Questions about the matrix below. Counting starts at 1.
1) Find the top entry of the column that holds the smallest entry.
2) Find the entry directly below -2.200.
3) Find the entry at row 3, column 3.
4) Find the entry at row 1, column 2.
5) Find the entry in row 3 and column 1.
6) Find the entry directly above -0.191.
7) Find the entry at row 1, column 3.
8) Find the entry at row 2, column 1.
-1.303,-0.696,-0.745,-1.853,0.562,-2.185,-1.473
-0.193,-0.791,-0.745,-1.661,-1.099,-0.767,-2.506
-2.228,-1.948,-0.215,-1.363,-2.021,-2.185,-1.394
-1.303,-1.109,-1.310,-0.446,-1.099,-2.687,-1.473
-1.448,1.308,-0.745,-1.108,-1.099,-2.200,-1.473
-1.280,-0.746,2.074,-2.816,-1.423,-2.185,-1.186
-1.303,-0.791,-0.934,-1.927,-1.099,-0.733,-1.473
-1.563,-0.191,0.238,-1.661,-1.027,-2.838,-1.473
-0.350,-1.105,-1.544,-1.012,-1.099,-2.185,1.306
-2.552,-1.416,-0.631,-2.600,-0.096,-1.209,-1.676
1) -2.185
2) -2.185
3) -0.215
4) -0.696
5) -2.228
6) -0.791
7) -0.745
8) -0.193

Questions about the grid below.
1) Report the fifth entry in reading order.
2) Report the largest entry in the first column.
3) Report the bottom entry of the column that holds the smallest entry.
4) Report the entry just right of 2.4.
5) Report the first entry of the smallest entry's row.
6) Report the entry directly above the largest entry.
7) Report the third entry on the diagonal from the top-right corner.
8) Report the entry directly below -3.9.
-10.8  -12.2    0.9  -24.7   -6.7    3.5    0.1    4.3   -1.3   -3.2  -11.8    1.7
 -1.4   -2.1    0.2    3.7   -4.4   -7.3   -9.3   -8.7  -14.2   -2.1   -6.5   -4.6
-24.0  -16.9  -22.6   -7.6  -12.3   -7.3   -5.0   -2.7   19.9  -12.8   -9.7   -7.9
  3.7   -3.6   -7.6   20.4    2.4   -1.8   -0.3    1.4  -17.0    0.1   12.0   -7.2
 -1.2   -0.8    1.4   10.0   -1.2   -1.0    3.8    1.1  -13.1    0.2    2.1    0.4
-13.1   -8.2  -15.2    7.7    0.4   -3.9   -3.0   -2.9   17.4  -11.4   -3.5  -14.6
-15.1  -10.3  -29.5    9.2  -15.5  -14.1   -6.1  -18.0    1.2  -17.3   -3.5  -15.3
1) -6.7
2) 3.7
3) -29.5
4) -1.8
5) -15.1
6) -7.6
7) -12.8
8) -14.1

Read these off the array that follows.
1) The entry directly below the smallest entry?
2) The entry directly below .81?
3) The entry directly above the smallest entry?
4) The largest entry in the first row?
5) The 1st entry in reading order?
6) The bottom-right entry?
7) The entry just right of the largest entry?
8) The entry just left of the smallest entry?
.05; -.08; .14; .03; -.11; .33; -.01; .08
-.06; .11; -.19; -.03; .16; -.49; .03; -.11
.00; .00; .01; .00; .00; .01; .00; .00
.07; -.12; .21; .04; -.17; .52; -.02; .12
.11; -.19; .32; .06; -.26; .81; -.04; .19
.11; -.19; .32; .06; -.26; .80; -.04; .19
-.01; .03; -.04; -.01; .03; -.11; .01; -.03
.03; -.06; .10; .02; -.08; .23; -.01; .06
.00; .00; .01; .00; .00; .01; .00; .00
.00; .00; .01; .00; .00; .01; .00; .00
-.06; .11; -.19; -.03; .16; -.49; .03; -.11
-.07; .13; -.23; -.04; .19; -.58; .03; -.14
.08; -.14; .25; .05; -.20; .61; -.03; .14
-.05; .09; -.15; -.03; .13; -.39; .02; -.09
.03; -.06; .10; .02; -.08; .23; -.01; .06
1) .61
2) .80
3) -.49
4) .33
5) .05
6) .06
7) -.04
8) .19

[[91, 127, 154, 113, 77, 90, 94, 108, 233, 100, 102, 91],
 [95, 117, 123, 106, 100, 100, 109, 99, 161, 92, 141, 137],
 [58, 135, 131, 112, 109, 91, 124, 109, 50, 113, 126, 88],
 [89, 122, 139, 95, 127, 98, 139, 103, 114, 95, 68, 102]]
Rows and columns are numbered from 1.
What is the entry directly above 122?
A: 135
The entry at row 1, column 3: 154
What is the entry in row 3 and column 1?
A: 58
The bottom entry of the column that holds the largest entry is 114
What is the entry in the top-left corner?
A: 91
What is the entry just right of the smallest entry?
A: 113
The entry just left of the largest entry is 108
The entry directly above 50 -> 161
What is the largest entry?
A: 233
The entry in row 2 and column 1: 95
What is the entry in row 3 and column 3?
A: 131
What is the entry in row 2 and column 2?
A: 117
The bottom-left entry: 89
What is the entry directly above 137?
A: 91
What is the entry at row 2, column 3?
A: 123
What is the entry directly below 135?
A: 122
What is the entry in the bottom-right corner?
A: 102
What is the entry in row 1 and column 2?
A: 127
What is the entry just left of 88?
A: 126
The entry just right of 92 is 141

[[-87, -921, -162, -279, 37, -259, 106],
 [92, 29, -493, 35, 37, -259, -324],
 [-87, 29, -493, -332, 37, -259, -359],
 [-23, 29, -493, -279, 81, -251, 537],
 [-87, -294, -493, -279, 475, -259, 135],
 [-129, 198, -496, -279, 37, -259, -302]]
The entry just right of -23 is 29
The entry in the top-left corner: -87
Which number is the last entry, reading row by row?
A: -302
Which number is the fourth-last entry, reading row by row?
A: -279
Which number is the third entry in reading order?
A: -162
Which number is the 3rd entry on the diagonal from the top-right corner?
A: 37
The entry just right of 475 -> -259
Which number is the top-right entry?
A: 106
The entry directly below the largest entry: 135
Which number is the bottom-left entry?
A: -129
Which number is the last entry in the row that holds the largest entry?
A: 537
The 2nd-last entry, reading row by row is -259
Which number is the third largest entry?
A: 198
The entry directly below the smallest entry is 29
The top entry of the column that holds the smallest entry: -921
Which number is the fifth entry in reading order?
A: 37
The 4th entry, reading row by row -> -279
The second largest entry -> 475
Which number is the smallest entry in the last column?
A: -359
The entry directly above -129 -> -87
The entry directly above -251 is -259
